Each row below holds a small network's activations on one input, seen along a few directions.
In each table, some parts of the input vary, and every possible input appears once, in random order.
Descriptions start from the smaller parts, as in this example, which fits no table here: line(6) and (point or (values(2) and ring(5)) or ring(11)).
Shared parts are said once, and a part with two or three values counts as separate values.
(in the rows, 128 means zero)

Other details of the inputs shift rows strongly along two fixed directions, in all tables alike. That doesn't count.

Table:
r1: [151 157 156 161 160 122  84 123 131 140 134]
r2: [168 164 127 141 193 128 111  89 149 135 108]
r3: [ 63 146 104 117 100  71 101 141 117 151  86]
r4: [111 167 151 147 159 140  96 116 127 142 129]
r5: [138  95 147 131 108 196 160 149 130 112 159]
r6: [137  65 130 123  78 163 158 168 140  86 174]
r7: [158 170 143 157 162 129 121 134 151 136 107]
r8: [ 47 175  69  90  85  93 107 137 111 139 102]
r9: [113  44 120  89  26 140 186 163 126  83 159]
r10: [165 122 155 175 168 168 121 132 142 158 132]
r11: [101 175 138 125 134 110 109 116 124 173  88]
r12: [170 103 165 125 164 131 141 118 119 137 140]
r13: [165  75 134 144 137 181 143 102 122 124 157]
r14: [120  55  83  83  59 149 201 159 131  79 178]
r15: [153 164 154 161 187 115 108 124 141 149 132]
r16: [103 168  86 118 129  73 119 118 121 136 120]
r17: [149 151 116 157 159 137 108 105 139 178 106]
r18: [182 116 166 144 164 136 148 116 146 166 124]
r19: [189 133 137 134 181 157 129  97 137 117 126]
r20: [141  51 139  99  94 147 190 149 137 101 161]
r21: [125 126 129 117 138 108 142 124 124 109 106]
r22: [ 74 167  94 121 101  72 123 170 127 128 121]
r23: [164  88 158 147 127 169 131 141 140 104 172]
r24: [152 113 106 115 134 150 153 126 145 100 127]
r25: [141 130 151 123 141 107 102 120 144 159 112]
r26: [ 74 162  74 123 108  87  99 129 120 153  95]
r27: [131 156 152 176 178 129  88 116 132 158 124]
r28: [160  85 151 134 128 161 166 151 124  94 181]
r29: [132 157 145 136 168  78 111 110 127 161 105]
r30: [ 60 146  96 116  77  70 116 148 110 147  86]
r31: [166 103 177 155 176 149 113  97 118 154 124]
r32: [179 137 157 161 170 147 138 136 150 152 142]
r33: [133 154 152 171 173 132  89 120 120 149 122]
r34: [ 97 179 107 119 121  86 109 156 114  96 106]
r35: [147  66 125 131 125 180 153 111 124 110 160]
r36: [ 65 177  65 105  74  49  85 127  97 120 106]
r37: [161 146 124 133 163 119 122 105 123 141 138]
r38: [ 93  52 104 116  50 162 175 181 120  72 169]
r39: [100 144 108 109 115 137 113 110  99 124 127]
r40: [111  61 153 102  83 176 174 123 113  87 161]
r41: [151  88 139 126 130 170 162 150 137  68 155]
r42: [ 70 190  93 101  93  43 120 142 121 128  63]
r43: [182 100 160 158 132 176 139 142 150 126 158]
r44: [157 103 173 159 173 148 117  97 132 156 125]
r45: [144  90 152 111 116 122 126 123 115 117 143]
r46: [132 159 173 132 173 133  93  91 113 163 107]
r47: [152  58 106 105  76 171 164 138 143  94 170]
r48: [163 148 159 128 180 117 115 107 124 130  97]
r49: [165 128 149 143 165 160 141 139 154 111 131]
r50: [100 186  76 114 109  81 128 126 132 124  85]
r51: [124 156 159 129 171 134  99 109 133 173  98]
r52: [122 158 129 133 161 149 101  90 124 150 124]
r53: [ 59 156  46  93  48  55 147 154 115 116 115]
r54: [145 130 161 135 151 106 101 104 133 152 122]
r55: [ 84 158 102  96 106  68 126 142 124 116  83]
r56: [ 14 166  72  94  50  85 119 178 103 105 115]
r57: [ 71  71 111  92  42 165 175 169  95  53 180]
r58: [162  71 130 123 111 170 153 111 139 102 175]
r59: [166 158 127 149 152 128 104 100 151 170 118]
r60: [130 162 116 128 142 148 111 108 130 165 111]
Each input here is: values(3) and line(4) and line(5).
Changing only the line(4) part turns r22 into r28. The same change can be made to r3. Which row results? -> r31
Changing only the line(4) part turns r30 into r44. The same change can be made to r50. Which row results? -> r2
Change only the values(3) part in r35. List by row number the other rows that result. -> r27, r44
Change only the values(3) part in r49. List by row number the other rows that result. -> r24, r55

Table:
r61: [168 184 203 183 246 128  52  76 135 213 100]
r62: [ 71 155  92 101  89 101 105 128 110 125 103]
r63: [112 137 129 112 118 100 108 112 116 136 111]
r64: [110 145 126 120 114 104 113 123 127 146 101]
r65: [188  82 181 151 156 192 145 125 137 117 172]
r66: [165 146 133 143 176 123 116  87 140 170 111]
r67: [171 184 187 195 245 136  49  80 142 221  99]
r68: [138  76 123 110  88 154 182 165 141  84 159]
r69: [162 147 145 129 176 111 116  89 132 165 114]
r70: [ 32 179  97 121  95  83  86 139  97 136 100]
r71: [ 82 208 103 153 131  70  71 136 121 162  98]
r72: [ 37 125  57  83  21  68 129 153  97  97 117]
r73: [ 94 163 111 132 111 126 109 145 117 126 129]
r74: [101 154  91 105 114 105 125 115 117 135 110]
r75: [145  69 108 116  92 149 179 149 130  76 155]
r76: [177  88 144 137 143 196 164 133 152  97 173]
r77: [107 141 104 104 112  92 140 124 127 141 102]
r78: [191  74 157 129 148 166 170 125 139  92 157]
r79: [149  70 125 107  94 152 189 155 134  78 145]
r80: [189  90 148 138 158 188 169 119 144  93 153]
r81: [ 51 146 115 117  90  88 105 153 105 138 104]
r82: [120 153 102 131 128  99 113 144 138 131 121]
r83: [125  77 134 122  77 168 174 167 128  90 166]
r84: [188  80 159 133 150 171 161 130 148 102 171]
Changing only one part turns r68 into r81. The same change can be made to r84. Which row results? -> r61
What is each input in this table made of? -> values(4) and ring(6)
Change only the ring(6) part in r75. List by row number the other rows that result. -> r66, r67, r71, r72, r82
Change only the values(4) part in r69. List by row number the other rows that result. -> r66, r74, r77

Table:
r85: [ 43  83 116  73  43 132 144 130  93  88 150]
r86: [178  44 157 133 119 194 175  98 134 138 145]
r87: [171  91 208 150 160 194 124 139 120 120 164]
r88: [ 89 121  71  83  83  66 135 117 103  92  97]
r89: [166 105 129 111 126 133 138 103 134 140 120]
r90: [171 210 126 164 198 111 103 113 157 182 107]
r91: [ 82 171  88 152 120 111  90 143 123 143 127]
r92: [172 207 152 156 234  76  89 100 143 158  82]
r93: [115 130 102 128 104 136 132 147 149 126 126]
r94: [ 82 106 110 109  61 102 163 186 118 112 122]
r95: [170  63 179 158 133 189 158 139 125 106 172]
r96: [189 104 126 132 174 188 176 122 146  97 153]
r97: [ 88 174 116 103 112  36 109 163 144 133 102]
r98: [ 95 146 107 128  93 153 107 136 112  93 148]
r99: [111 165 133 141 160 101  78  84 119 194 105]
Changing only one part turns r99 into r89. The same change can be made to r91. Which row results? -> r90
What is each input in this table made of? -> values(3) and line(5)
Change only the values(3) part in r98. List by row number the other rows that result. -> r85, r87
Change only the line(5) part in r95. List by row number the other rows that result. -> r87, r92, r94, r97
